Here are a small network's activations along a few directions, averaged over the inputs that share one value of a field.
Related values have similar rows: they may be neighbours, one step apart, or belong to one group.
Random noise pushes rows far along 2 fixed directions. That doesn't count. These rows show it; they differ only by the noise:
[ 132    8  -85 -158  123  156   81    6   38  -25 -101  -40]
[403  39 -51  -6  62  29 -18 155 -44 -87 -42  34]
[  92  -53   -5 -173   47 -106  340   98   62  190 -197   70]
[ 381   67  -99  -23  113  191 -141   82  -43 -192    0  -37]


FIBOP, 11 values:
vevuv: [ -42  -79   45 -258   -1  270 -374  -85 -292 -198  135  -75]
konel: [-590 -159   94 -113  -59 -141  494  -90 -122  209 -188  318]
litim: [ 350  -20  238  232  -16  -19 -435  132 -332 -368  182  167]
pofot: [ 122   14 -168  122  -99  329 -110 -166  229  -74  -43  -76]
pamu: [-696  -50  131 -164  -49  -91  -70 -181   69    6 -142  340]
peg: [-274  167  -53  243   14 -233   83  100 -122  220  217 -163]
minap: [ 255  123 -202  350  143   12 -402  191 -188 -122  513 -278]
mul: [  69 -156   82  -35   -2   96  280 -104  199  -49 -114  -29]
motab: [-168  -74 -151 -144 -263 -126   34 -226  300   90 -277  -28]
mana: [ 813  265  169  338   14  -84 -437  238   55 -286  118   32]
por: [-241  107  -67  108   34   90 -111  -84  -17   70  271 -353]
FIBOP is arranged as 3 separate groups.
List the group mates of litim, in the order listed. -> vevuv, konel, pamu
List the group mates of minap, in the order listed. -> peg, por

GELAP, 11 values:
ves: [-636  340 -618  -27  220  820 -157 -539  658 -272 -345 -317]
luza: [-753 -541  102   18  -45 -493  625  -73  371  674   38  106]
deg: [-681 -196 -177 -891  355  546  -18 -819  156  108 -218 -163]
puv: [-528 -144  -80  179 -110  265 -268 -173 -202  -75  281 -333]
tareg: [ 152 -284  405 -311 -193 -590  642  101  -36  136 -189  399]
rigup: [ 912  722 -102  311   62 -420  322  226  100  149   21 -305]
dek: [ 116 -244  187  -34 -141  -74 -141   11   10 -394 -174  430]
zeni: [-535   66   12 -390   49  368 -421  159 -335  237  295 -383]
nuza: [-190   26  496 -252   10 -111  521  292  -51  456 -847  491]
dese: [-281  122  -64 -185  206  -83  787 -291  514  635 -315 -303]
robuv: [-802 -478 -191 -183  -59   47  355 -163 -160  -21  369   31]
GELAP is arranged as 3 separate groups.
List the group mates of robuv, in the order listed. -> luza, puv, zeni
List the group mates of dese, in the order listed. -> ves, rigup
